These are the activations of a small neural network, seen along a few directions. Each row is one input.
Each table varies a few parts of the input and shows all the possible inputs, shuffled.
Descriptions start from the smaller parts, as in this example, which fits no table here: values(3) and (point or ring(9) or (line(6) and ring(8))).
Shared parts are said once, and a part with two or three values counts as separate values.

Other details of the inputs vary at random and push rows far along two fixed directions, the same in every table; ignore that.

Table:
x1: [-3.86,0.68,-1.98,-1.83,-2.94,6.69,-1.69,-2.24,0.30,0.97,3.82,-4.73,0.17,2.29]
x2: [0.46,6.48,2.96,-4.40,4.75,-3.09,-3.30,1.89,-1.63,-4.51,4.60,-3.69,3.06,0.97]
x3: [-2.59,4.98,-0.26,0.16,0.32,-4.74,-1.51,0.47,-0.21,-2.43,-0.51,-0.75,1.37,0.71]
x4: [0.82,-2.11,0.86,1.76,-0.14,-7.32,3.70,0.19,0.83,1.82,-7.70,3.07,-2.87,0.40]
x5: [0.79,-6.94,-0.12,0.97,-3.72,4.79,1.21,0.97,-1.49,3.32,-1.13,0.89,0.43,-1.68]
x6: [-2.37,8.35,2.91,-5.11,3.15,-2.85,-1.22,1.31,-2.97,-3.07,3.86,-2.58,0.01,3.34]
x7: [-0.02,0.84,0.74,0.64,0.03,-4.69,2.95,-0.20,1.14,0.11,-2.71,0.45,-1.99,1.37]
x8: [0.00,5.30,1.30,-3.60,5.56,-2.08,-0.78,0.37,-1.07,-3.76,3.98,-0.67,-2.07,2.22]
x9: [3.18,-1.29,1.22,2.99,2.23,-7.28,2.64,-0.09,0.77,-1.36,-2.74,4.98,0.08,-2.61]
x10: [2.49,-6.81,-2.31,3.94,-2.48,4.81,-0.97,-0.66,1.00,2.20,-1.32,2.94,-0.26,-2.43]
x11: [1.06,-6.80,-0.14,1.51,-4.78,5.01,0.86,2.02,-1.17,4.47,-1.76,0.80,0.09,-1.88]
x12: [0.82,-4.33,-0.30,-0.29,-0.15,5.17,1.10,-0.40,0.79,3.01,-1.27,1.23,-2.79,-0.54]
x13: [3.43,-3.02,1.72,0.34,2.03,-5.31,5.95,0.75,-0.13,1.14,-5.47,3.88,-3.42,-1.01]
x14: [-2.80,0.77,-0.21,-3.32,-3.08,7.31,-1.94,0.79,-1.38,1.79,3.98,-4.32,-0.37,1.45]
x15: [-0.53,-6.15,-0.39,-0.55,-4.63,4.91,0.42,1.15,-1.02,5.55,-4.13,0.20,-2.08,-0.42]
x16: [-1.12,7.39,1.08,-4.05,3.95,-2.98,-2.53,-1.17,1.42,-3.78,3.18,-5.09,1.06,3.31]
x17: [4.03,-4.11,1.92,1.64,2.46,-5.83,4.24,1.28,-0.28,0.91,-3.75,5.37,-1.21,-2.28]
x18: [1.57,2.16,2.35,-0.25,5.22,-4.20,0.88,1.45,-1.15,-2.65,0.85,2.44,-0.39,-1.12]
x19: [-3.15,0.26,-0.34,-2.32,-3.10,6.55,-4.50,2.07,-3.44,1.83,3.53,-3.55,2.04,-0.32]
x20: [0.61,-5.36,-1.02,3.39,-5.61,3.96,-0.30,0.62,0.11,2.96,-1.68,0.92,1.14,-2.49]
x21: [-1.93,-0.93,0.12,-2.90,-1.92,5.31,-0.16,-0.13,-1.34,1.13,2.43,-2.63,-0.64,1.18]
x22: [-1.66,8.12,-1.20,-0.83,4.71,-2.87,-2.93,-1.06,0.79,-6.01,5.34,-1.45,0.96,2.01]
x23: [-4.14,5.36,-0.74,-1.90,-2.83,6.74,-6.50,0.06,-2.63,-1.26,7.37,-4.82,4.23,0.93]
x24: [0.57,-6.87,-1.30,3.28,-5.31,4.63,0.24,-0.52,-0.01,2.66,-1.70,1.30,1.32,-2.54]
x25: [2.05,0.01,-0.49,3.21,1.66,-7.26,4.20,-0.59,1.74,-1.42,-4.52,3.52,-0.52,-1.24]
x26: [0.98,-0.11,-0.91,3.15,2.10,-3.24,1.61,-1.19,2.75,-1.27,-2.63,3.20,-0.65,-0.90]
x27: [-0.21,-5.11,-2.53,3.67,-5.69,3.36,1.02,-0.39,2.15,3.40,-3.36,0.74,0.28,-0.93]
x28: [1.85,1.96,0.41,0.57,2.16,-5.79,-0.02,-0.45,2.83,-2.63,-2.57,-0.12,1.74,0.45]
x29: [1.80,-0.93,-0.71,1.23,2.85,-3.24,2.17,-1.54,2.07,-0.39,-2.31,2.35,-3.36,1.40]
x30: [-0.34,-0.04,-0.99,-0.96,-2.45,6.69,-5.70,-0.44,0.55,-0.12,3.73,-4.47,4.08,-0.77]
x31: [-0.19,6.66,2.73,-5.86,4.49,-2.17,-2.32,0.76,-0.47,-3.68,3.62,-4.43,0.78,2.53]
x32: [-0.87,-3.87,-2.33,2.61,-4.04,2.73,0.94,-1.42,1.61,1.48,-1.80,0.32,0.86,-0.44]
x33: [1.33,-5.47,-1.99,3.25,-3.91,4.70,0.25,-0.53,0.10,2.75,-1.32,1.18,0.98,-3.28]
x34: [1.01,-0.40,-1.10,2.40,1.09,-4.24,2.13,-1.41,2.54,-0.62,-2.05,2.82,-0.07,-0.68]
x35: [-0.57,-1.80,-1.84,-1.27,-0.75,9.41,-4.11,0.45,-1.57,1.05,5.64,-2.07,0.65,-0.14]
x36: [2.95,-2.65,2.90,1.28,0.53,-5.74,3.32,2.59,-2.13,1.24,-4.97,4.54,-0.37,-0.80]
x37: [-1.64,3.88,0.70,-1.25,0.55,-2.69,0.40,-0.70,-0.20,-0.36,-0.32,-1.05,-0.69,3.00]
x38: [-1.35,-2.43,-2.91,0.09,-2.95,6.56,0.35,-2.24,1.21,3.30,0.42,-2.48,-1.18,0.52]
x39: [-0.78,6.75,1.14,-0.10,4.64,-2.97,-2.63,-0.14,-0.53,-5.35,4.67,-0.06,1.70,-0.88]
x40: [-0.16,-1.87,-0.82,-0.80,-1.48,5.92,-0.83,0.86,-2.08,1.73,2.78,-1.58,1.06,-1.52]
x41: [2.90,-1.47,2.19,-0.63,3.52,-6.34,4.77,0.27,0.50,0.25,-3.46,4.03,-3.18,-0.25]
x42: [0.33,2.10,0.29,-0.34,3.26,-5.30,2.54,-1.81,1.81,-0.96,-0.65,1.10,-1.99,1.28]
x43: [1.29,0.42,0.69,2.92,0.20,-7.79,3.05,0.21,0.97,-0.60,-5.64,3.97,0.05,0.44]
x44: [-3.03,8.30,1.54,-1.59,1.67,-4.43,-4.24,1.52,-2.87,-4.72,3.93,-2.24,2.96,-0.06]
x45: [-2.98,0.09,-2.83,-0.85,-1.15,9.17,-2.77,-2.73,1.82,1.88,3.75,-3.49,-0.96,1.37]
Description of these inputs: ring(5) and (point or line(8)).
- Changing only the ring(5) part turns x40 into x25. The same change can be made to x11. Which row results? => x27
- Changing only the ring(5) part turns x23 into x36. The same change can be made to x9. Which row results? => x17
- Which other rows agree with x42 in the ring(5) part? List them by row number. => x1, x4, x7, x16, x29, x37, x38, x45
- Start at x15 and move only the ring(5) part, one step at a time. The first step leads to x19. Which rows follow, in order? => x44, x3, x4
- Start at x8 and move only the line(8) part, one step at a time. The first step leads to x12. Which rows follow, in order? => x41, x13, x21, x14, x6, x15

Table:
x46: [1.81,1.43,0.19,1.72,1.75,-4.87,1.27,-0.58,1.66,-3.40,-0.31,0.87,1.25,-0.22]
x47: [1.90,-5.26,-1.60,3.79,-3.72,1.03,1.86,-1.32,2.52,2.38,-3.65,1.72,1.35,-1.32]
x48: [-2.53,6.55,0.86,-4.73,3.98,1.11,-0.99,-0.27,-1.97,-2.92,7.35,-3.62,-0.22,1.24]
x49: [2.05,0.76,2.16,-1.93,2.87,-4.03,3.01,0.54,0.02,-1.68,-0.50,0.10,-1.45,1.37]
x50: [-2.50,7.50,-0.19,-1.67,1.44,-0.62,-4.93,-1.00,0.40,-4.13,5.23,-3.87,3.65,1.88]
x51: [2.02,0.63,2.37,-2.16,3.26,-4.17,1.13,0.71,0.10,-1.41,-1.35,0.35,-1.70,1.75]
x52: [-3.31,-0.15,-0.90,-2.70,-3.31,6.19,-0.39,-0.21,-1.58,2.34,3.03,-3.98,-0.30,0.87]
x53: [-2.37,0.35,-2.88,1.27,-1.48,7.06,-3.45,-1.29,0.29,0.44,4.04,-1.08,1.01,-1.41]
x54: [2.05,0.89,2.29,-2.43,4.46,-3.76,1.26,0.40,0.36,-0.77,-1.24,0.50,-1.80,0.35]
x55: [-0.16,-1.92,1.97,-2.84,-2.66,6.83,-3.40,3.60,-5.00,1.59,4.26,-2.32,2.93,-1.99]
x56: [1.40,-6.05,-0.06,1.03,-1.67,2.65,2.60,0.53,-0.44,3.47,-3.20,2.97,-3.55,0.05]
x57: [1.59,-5.94,-2.21,4.42,-3.10,1.36,2.05,-1.23,1.61,1.50,-2.29,2.83,0.01,-1.78]
x58: [-1.41,-0.44,-0.42,-3.01,-2.47,6.72,-0.85,-0.60,-0.31,2.16,3.09,-4.03,0.60,1.82]
x59: [0.78,1.72,-0.32,2.06,2.73,-4.58,1.72,-0.99,0.86,-2.70,0.61,2.13,0.52,-1.90]
x60: [1.10,-5.89,-0.07,0.74,-2.80,1.75,3.91,-0.30,-0.18,4.16,-3.03,2.05,-1.98,0.00]
x61: [1.39,1.45,1.73,-1.91,4.66,-3.47,0.91,1.05,-0.61,-0.44,-1.31,1.63,-2.60,0.44]
x62: [1.29,1.35,2.56,-2.19,2.44,-4.62,1.25,0.51,-0.05,-0.47,-1.89,0.34,-0.99,1.93]
x63: [-0.92,-0.37,-2.43,0.17,-1.18,6.60,-4.46,-1.66,1.83,0.41,3.09,-2.85,2.24,-0.98]
x64: [-3.09,7.22,1.51,-5.39,1.53,-0.05,-1.16,0.43,-1.53,-2.56,5.01,-5.94,0.94,2.43]
x65: [-3.55,0.51,-2.87,0.96,-4.44,5.34,-2.12,-1.33,0.07,0.62,3.22,-3.21,2.39,-0.73]
x66: [0.60,1.61,1.84,-1.32,4.16,-3.29,2.27,0.77,-1.19,-0.74,-0.30,2.28,-3.03,-0.07]
x67: [-2.50,0.47,-2.44,0.35,-4.23,5.46,-2.43,-1.23,1.13,0.56,2.41,-4.31,3.02,-0.45]
x68: [-1.77,6.78,-0.37,-1.64,2.27,-0.17,-5.06,-0.81,0.56,-5.06,5.77,-3.86,2.94,1.70]
x69: [1.02,-5.14,-1.44,3.26,-3.96,0.48,0.13,-0.66,2.40,2.77,-5.37,0.91,0.82,-1.62]
x70: [1.97,-5.29,-2.21,3.83,-1.10,2.04,-0.37,-0.61,2.05,2.68,-3.91,3.25,-0.52,-2.43]
x71: [-0.22,2.16,1.94,-1.95,2.01,-4.74,1.05,1.65,-1.23,-0.02,-2.84,0.41,-2.07,1.35]
x72: [-3.74,0.41,-0.71,-2.43,-3.01,6.63,-1.57,0.43,-1.98,2.58,2.32,-3.06,-1.16,1.10]
x73: [-0.42,-4.42,-1.89,4.37,-4.26,0.94,1.14,-0.29,0.85,2.80,-4.43,2.69,-0.42,-2.04]
x74: [2.33,0.65,2.77,1.88,0.72,-5.21,-1.14,3.43,-3.18,-3.02,0.30,2.58,4.28,-3.85]
x75: [0.36,-4.58,-2.00,3.79,-3.75,0.77,-0.23,-0.01,1.42,3.10,-5.44,2.04,0.01,-1.53]
x76: [-0.89,-0.24,-2.65,0.40,-1.57,6.74,-2.57,-1.83,1.75,0.14,3.93,-3.10,2.49,-1.36]
x77: [1.12,1.86,-0.15,2.02,2.35,-4.72,-0.97,0.24,0.77,-2.79,-1.22,2.24,0.19,0.25]
x78: [2.07,1.02,2.08,-2.20,4.06,-3.62,3.15,0.23,0.28,-1.04,-0.40,0.26,-1.54,-0.03]
x79: [1.00,0.80,1.73,-1.32,2.66,-4.15,3.32,0.44,-1.05,-1.62,0.31,1.20,-2.08,1.10]
x80: [1.36,1.20,1.81,-1.63,3.47,-3.88,0.77,1.36,-0.88,-1.07,-1.42,1.47,-2.51,1.84]
x81: [0.39,2.58,0.03,2.00,1.52,-5.17,-0.84,0.05,0.62,-1.86,-1.76,2.23,0.90,0.43]
x82: [-0.16,2.07,2.11,-1.08,2.14,-4.16,2.26,0.89,-1.60,-0.44,-0.95,2.11,-2.22,1.51]
x83: [0.85,-5.23,-2.03,4.40,-3.93,0.91,2.17,-1.42,1.46,2.44,-2.84,2.82,0.72,-1.59]
x84: [1.46,-5.49,0.02,0.43,-1.99,2.03,1.36,0.62,-0.01,4.70,-4.76,2.32,-2.41,0.75]
x85: [-0.40,2.74,0.14,2.58,1.01,-5.00,0.53,-0.23,0.04,-2.16,-0.75,2.88,0.47,-0.08]
x86: [0.44,1.60,2.51,-2.48,1.80,-5.03,1.41,1.00,-0.26,-0.35,-2.77,-0.71,-1.27,1.26]
x87: [-2.39,0.10,-2.80,1.55,-2.67,6.65,-3.58,-0.98,0.02,-0.19,3.93,-1.23,1.10,-0.01]
- Changing only one part turns x59 into x48. The same change can be made to x65. Which row results? => x52
- Changing only one part turns x51 into x68. The same change can be made to x58. Which row results? => x47
- Describe the family of inputs behind these rows. => values(2) and (point or (line(4) and ring(5)))
- Start at x70 and move only the line(4) part, one step at a time. The first step leads to x77. Which rows follow, in order? => x81, x75
- Start at x84 and move only the ring(5) part, one step at a time. The first step leads to x62. Which rows follow, in order? => x58, x60, x82
- Which other rows does x69 become when the values(2) part takes its other values? List them by row number. => x86

Table:
x88: [-1.66,2.37,-0.70,-0.66,-0.29,0.97,-1.23,-0.54,0.16,-0.95,2.03,-1.89,0.49,0.83]
x89: [-0.98,1.72,-0.01,-0.68,-0.40,1.01,-1.75,0.28,-0.74,-1.00,2.23,-1.62,1.55,0.00]
x90: [0.99,-7.00,-1.97,2.67,-4.57,5.99,0.37,-0.22,0.74,4.23,-2.37,1.22,0.00,-1.88]
x91: [-1.06,2.08,-0.62,-0.76,0.24,1.30,-1.21,-0.64,0.44,-0.83,2.11,-1.73,0.76,0.74]
x92: [3.08,-3.12,1.97,0.80,1.77,-5.78,4.43,1.15,0.20,1.11,-5.81,3.80,-2.68,-0.81]
x93: [-1.02,1.87,-0.17,-0.31,0.02,1.42,-1.74,0.08,-0.65,-0.96,2.34,-0.97,1.16,-0.18]
x94: [1.52,-1.01,1.70,-0.37,1.57,-3.83,2.97,0.48,-0.38,0.39,-2.46,2.07,-1.74,0.06]
x95: [0.35,0.91,1.37,-1.42,1.37,-1.59,0.75,0.80,-0.78,-0.44,-0.12,0.08,-1.04,1.13]
x96: [-0.97,1.71,-0.44,-0.64,0.57,1.37,-1.78,-0.41,-0.08,-1.07,2.47,-1.26,0.61,0.28]
x97: [-0.55,1.79,-0.04,0.16,0.77,-2.29,0.19,-0.30,0.31,-0.98,-0.26,0.13,-0.15,0.54]
x98: [0.07,-4.38,-1.98,1.18,-3.02,5.77,-0.78,-0.77,0.80,2.61,-0.13,-0.38,0.04,-0.80]
x99: [0.05,1.79,0.14,-0.04,1.32,-2.05,0.12,-0.39,0.60,-0.99,0.00,0.20,0.11,0.44]
x100: [0.19,1.25,0.75,0.09,0.64,-2.29,-0.36,0.48,-0.60,-1.11,-0.03,0.37,0.89,-0.33]
- Describe the family of inputs behind these rows. => values(3) or (values(2) and line(5))
- Which other rows does x91 become when the values(2) part takes its other values? List them by row number. => x99
- Which other rows does x90 become when the values(2) part takes its other values? List them by row number. => x93
